These are the activations of a small neural network, seen along a few directions. Each row is one input.
Each table varies a few parts of the input and shows all the possible inputs, shuffled.
A made-up example of a description, with smaller parts first: one of 3 separate values, together with either a single point or one of 9 places along a line or (one of 6 places along a line, together with one of 8 places around a ring).
Shared parts are said once, and a part with two or three values counts as separate values.
(in the rows, 128 means zero)

Other details of the inputs shift rows strongly along two fixed directions, in all tables alike. That doesn't count.

A family of inputs:
row 1: [122 127 176  97  98 132 102  94 103  10 217  80 165 115]
row 2: [152  74 152 141 155 137 147 119 169 119 145 100 131  61]
row 3: [ 98 128 133 119 102 126  98 101 110  32 177 105 153 176]
row 4: [131 166  84 145 132 134 138 167 105 219  62 179 100 164]
row 5: [132 101 129 154 159 123 141 132 162 166  97 126 111 100]
row 6: [123 128 107 165 149 135 133 149 129 168  79 144 111 141]
row 7: [105 139 127 112 117  96 136 120 118 125 114 126 119 155]
row 8: [131 139 153 123 126 123 105 105 138 114 152 108 135 123]
row 9: [ 87 188 106 127  91  96  98 114  69 104 109 124 118 242]
row 10: [142 126 137 132 143 145 142 155 122 155 116 142 128  82]
row 11: [ 98 127 144  99  96 114 120 109  91  30 172 101 153 154]
row 12: [126 116 122 115 122 121 131 119 143 118 138 128 132 134]
row 13: [133 148 113 134 135 144 134 162 119 181  94 166 120 120]
row 14: [119 150 118 135 114 121 121 125  95 120 119 119 121 170]
row 15: [143 100 160 121 125 143 131 115 120  61 183  91 151  82]
row 16: [146  75 150 120 146 130 167 128 153 121 142 112 133  51]
row 17: [ 98 185  96 109  82 106 106 123  73 107 123 140 125 234]
row 18: [138 141 112 139 137 137 145 157 108 182  91 151 112 122]
row 19: [125 125 124 124 120 131 141 137 103 112 131 125 131 129]
row 20: [ 88 179 104 123  96  89  92 102 111 117 114 129 118 238]
row 21: [151 114 130 155 150 155 132 140 137 149 124 126 124  94]
row 22: [113 148 157  74  90 107 103  95 113  55 189 111 154 144]
row 23: [108 184 147  99  90  93  91  91  97  92 153 103 133 190]
row 24: [132  68 141 126 152 138 153 132 177 111 141 128 138  64]
row 25: [128 104 139 141 150 115 149 127 148 148 103 119 114  97]
row 26: [149 118 130 130 147 124 156 140 140 184 102 138 115  86]
row 27: [151 113 136 145 152 132 133 125 155 164 118 119 119  93]
row 28: [129 134 147 117 123 129 102 107 145 110 159 115 140 125]
row 29: [152  84 147 111 143 139 157 130 157 125 152 126 139  52]
row 30: [105 176 124 102  87 127  84 114  91  77 163 131 146 194]
row 31: [136 149 111 154 144 152 116 153 134 183  97 154 117 130]
row 32: [119 125 108 131 139 111 152 146 143 181  79 158 109 132]
row 33: [111 110 120 125 124 137 126 134 126  84 144 135 144 136]
row 34: [145 100 125 158 151 151 139 140 139 140 119 122 124  98]
row 35: [130 130  93 146 137 145 138 156 128 170  91 160 118 143]
row 36: [127 160 132 120 112 103 117 108 112 137 124 113 118 163]
row 37: [143 124 147 119 143 125 143 135 141 165 117 135 124  80]
row 38: [132  73 135 131 147 151 161 149 144 106 138 135 142  64]
row 39: [149  78 156 134 150 130 155 118 157 119 142 100 129  58]
row 40: [117 182  85 134 109 128 108 142  97 168  96 163 114 207]
row 41: [118 141 117 107 109 106 132 120 122 124 124 132 124 160]
row 42: [155  81 143 121 147 147 147 127 169 124 155 126 142  57]
row 43: [133 181  96 167 142 134 113 158 115 225  56 164  97 168]
row 44: [149  72 133 149 155 165 146 141 159 109 148 121 141  66]
row 45: [120 115 172  76  99 123 100  86 137  17 224  94 171 110]
row 46: [141 139 111 146 142 129 124 133 151 191  96 143 110 135]
row 47: [113 170  92 139 115 103 108 121 123 173  90 142 105 211]
row 48: [148 111 120 152 150 161 131 145 144 151 126 137 128  97]
Description of these inputs: one of 2 separate values, together with one of 4 places along a line, together with one of 6 places around a ring.
The inputs of row 25 and row 9 match in every part but the choice among 2 separate values. If row 24 is changed in the same way as row 25 into row 9, which row does it become?
> row 33
The inputs of row 48 and row 46 match in every part but the choice among 2 separate values. If row 4 is changed in the same way as row 48 into row 46, which row does it become?
> row 29
Which other rows does row 44 become when the choice among 2 separate values takes its other values? List them by row number.
> row 47
Start at row 30 and move only the place on the ring of 6, one step at a time. The first step leads to row 31. Which rows follow, in order?
> row 43, row 1, row 10, row 13
Which other rows does row 34 become when the place on the line of 4 takes its other values? List them by row number.
> row 6, row 21, row 43

A family of inputs:
row 49: [139 118  94 145 143 145 152 163 136 182  85 161 114 123]
row 50: [117 142  94 137 120 133 120 144 118 133 112 146 125 177]
row 51: [115 179  92 142 111 136 103 136  87 144 110 150 120 203]
row 52: [137  69 139 144 155 168 143 148 167  91 154 129 151  58]
row 53: [129  65 160 116 132 123 161 113 134  55 169  89 145  67]
row 54: [111 115 133 120 108 107 131 103 109  60 155  92 135 154]
row 55: [140 112 166  97 111 117 115  85 138  57 197  80 153 106]
row 56: [116  83 182  66 104 110 127  84 147   8 226  89 171  81]
row 57: [146 111 112 173 169 173 136 172 147 190  87 164 118  86]
row 58: [127  89 160  87 113 119 136  91 149  50 200 100 152  86]
row 59: [ 88 180  89 159 117  97 105 130 102 163  62 143 100 237]
row 60: [127 114 113 126 141 136 156 165 135 165  93 166 123 103]
row 61: [145 145 125 149 138 145 114 139 125 163 116 126 121 127]
row 62: [ 99 163  94 149 113  97 114 122  99 143  84 127 105 222]
row 63: [155 109 115 150 158 163 162 172 131 195  90 166 117  70]
row 64: [127  94 137 133 146 138 123 117 175 117 146 123 136  95]
row 65: [159  86 168 116 149 131 149 115 164 120 158 105 138  42]
row 66: [146 107 165 118 150 120 148 123 159 143 135 117 130  54]
row 67: [147 110 146 151 160 138 121 127 172 157 123 121 123  81]
row 68: [147  96 108 140 156 150 172 175 148 188  83 166 121  82]
row 69: [151 114 114 147 145 161 148 157 122 160 114 150 124  93]
row 70: [136 169 120 129 116 128 111 126  99 152 119 123 117 162]
row 71: [145 148 114 154 147 121 126 133 150 210  83 140 105 133]
row 72: [ 79 169 130 101  85  76 112 100  75  73 129 110 124 218]
row 73: [117 172 153  89  82 111  96  93  79  57 183  93 147 174]
row 74: [138 110 112 144 151 131 137 134 167 181 102 142 112 116]
row 75: [103 188 105 116 101 117 112 140  74 145 101 162 122 194]
row 76: [136 151 143 122 133 130 128 138 115 162 113 135 122 110]
row 77: [126 141 151 127 116 138  91 108 121  77 169 103 147 136]
row 78: [ 92 191 103  93  70  82  88  85  94  99 144 122 123 252]
The inputs of row 76 and row 73 match in every part but one. If row 75 is changed in the same way as row 76 into row 73, which row does it become?
> row 63
What do these inputs look like to the network?
> one of 5 places along a line, together with either a single point or one of 5 places around a ring
Which other rows does row 60 become when the place on the line of 5 takes its other values? List them by row number.
> row 49, row 50, row 52, row 68
Which other rows does row 61 become when the place on the ring of 5 takes its other values? List them by row number.
> row 50, row 51, row 71, row 74
List by row number the other rows that have the place on the line of 5 in common with row 67.
> row 52, row 57, row 59, row 64, row 77
